Small tables with named rows and columns. After each table, cells are looked up by row and column.

Table Kol
	Pasesi	Nogiza	Kofaze	Sedi	Nak	Fodep
Tana	110	62	107	91	107	56
Sekivav	96	104	117	85	99	127
Gosu	85	155	145	76	97	213
Zet	80	150	82	107	81	133
Lume	107	138	73	110	83	55
Borivon	99	107	123	82	101	134
Bavotu	100	65	202	28	128	235
Rasif	99	59	204	26	129	238
Kuz	91	46	205	19	130	239
Ker	96	156	78	110	81	90
Fel	110	107	124	89	103	102
Mogum	99	55	205	23	130	239
Tavarep	89	156	146	78	97	207

Tavarep, Fodep => 207
Zet, Kofaze => 82
Tana, Fodep => 56
Mogum, Nak => 130
Rasif, Nak => 129
Tavarep, Sedi => 78
Tana, Sedi => 91
Fel, Kofaze => 124
Tana, Kofaze => 107
Bavotu, Fodep => 235
Mogum, Fodep => 239

Savug:
|  | Fen | Dizere | Volirul | Lud | Sodure | Tig | Sabu | Fodu | Fekage | Ridob |
|---|---|---|---|---|---|---|---|---|---|---|
| Vosog | 0.8 | -0.6 | 0.3 | -0.1 | 0.0 | -0.4 | -1.0 | -0.1 | 0.3 | 0.1 |
| Nof | 0.5 | -0.9 | 0.3 | -0.6 | -0.3 | -0.4 | -0.7 | 0.0 | 0.5 | 0.4 |
| Sokagiv | 0.3 | -0.9 | 0.3 | -0.9 | -0.4 | -0.4 | -0.3 | 0.0 | 0.5 | 0.5 |
| Nesi | 0.5 | -0.9 | 0.3 | -0.6 | -0.3 | -0.4 | -0.7 | 0.0 | 0.5 | 0.4 |
| Taf | 0.6 | -0.8 | 0.3 | -0.5 | -0.2 | -0.4 | -0.8 | 0.0 | 0.4 | 0.3 |

What is the Fen of Taf in Savug?
0.6
What is the Sabu of Sokagiv in Savug?
-0.3
What is the Volirul of Sokagiv in Savug?
0.3
What is the Dizere of Vosog in Savug?
-0.6
What is the Volirul of Nof in Savug?
0.3
What is the Fekage of Nesi in Savug?
0.5
What is the Ridob of Nesi in Savug?
0.4
What is the Sodure of Nesi in Savug?
-0.3
What is the Volirul of Vosog in Savug?
0.3
What is the Fen of Nesi in Savug?
0.5
What is the Lud of Nesi in Savug?
-0.6
What is the Tig of Taf in Savug?
-0.4
What is the Tig of Nesi in Savug?
-0.4
What is the Tig of Vosog in Savug?
-0.4
What is the Fen of Vosog in Savug?
0.8
What is the Tig of Sokagiv in Savug?
-0.4
What is the Volirul of Nesi in Savug?
0.3
Row with the largest Dizere: Vosog

Buv =
,Kives,Fibufod,Lonomel,Pim,Befod
Risi,-0.8,-0.7,0.5,0.4,-0.7
Zof,-0.9,-0.7,0.6,0.4,-0.7
Nubev,0.6,0.7,-0.7,-0.3,0.8
Zam,0.4,0.5,-0.6,-0.3,0.6
Kunezez,-1.0,-0.9,0.6,0.4,-0.8
Gemasus,0.2,0.2,-0.6,-0.4,0.3
Dazovu,-0.6,-0.6,-0.1,-0.2,-0.6
Tisir,0.1,0.2,-0.4,-0.2,0.2
Nitide,-0.9,-0.9,0.3,0.1,-0.9
Nez,-0.8,-0.7,0.5,0.3,-0.7

Lonomel of Nitide is 0.3
Kives of Zam is 0.4
Lonomel of Gemasus is -0.6
Kives of Gemasus is 0.2
Befod of Gemasus is 0.3
Befod of Kunezez is -0.8
Lonomel of Dazovu is -0.1
Fibufod of Kunezez is -0.9
Befod of Zof is -0.7

Table Kerolid
,Nivof,Nubofun,Tal,Bofufas,Kodil,Rarore,Fafe
Lagogo,600,372,226,210,461,534,793
Vurup,125,163,130,305,450,404,203
Vomilo,565,660,682,145,500,123,543
Nev,420,815,582,611,47,467,463

Rarore of Lagogo = 534
Kodil of Nev = 47
Nubofun of Nev = 815
Nubofun of Vomilo = 660
Tal of Vomilo = 682
Rarore of Vurup = 404
Bofufas of Vurup = 305
Rarore of Vomilo = 123
Nubofun of Lagogo = 372

Table Dofo
columns: Zet, Dimogud, Gano, Vibofat, Pofale, Munaro, Melorig, Neveki, Tar
Ponar: [6, 61, 57, -21, 35, -26, 20, 32, -46]
Vemane: [7, 60, 57, -19, 28, -28, 21, 29, -50]
Ris: [0, 76, 60, -21, 56, -15, 32, 36, -46]
Mirid: [12, 53, 60, -16, 27, -31, 11, 27, -42]
Gopus: [9, 57, 55, -16, 34, -29, 12, 26, -82]
Dup: [9, 57, 57, -19, 30, -29, 21, 26, -80]
Tatam: [4, 65, 57, -22, 38, -24, 25, 33, -58]
Lomoved: [3, 69, 52, -20, 55, -23, 27, 32, -37]
Tus: [1, 71, 54, -21, 56, -19, 28, 35, -58]
Zonik: [10, 54, 61, -16, 31, -30, 11, 32, -82]
Sabonop: [0, 78, 63, -22, 54, -10, 31, 39, -53]

What is the Neveki of Sabonop in Dofo?
39
What is the Vibofat of Mirid in Dofo?
-16
What is the Dimogud of Mirid in Dofo?
53
What is the Pofale of Tatam in Dofo?
38
What is the Melorig of Lomoved in Dofo?
27
What is the Tar of Tus in Dofo?
-58
Row with the largest Zet: Mirid

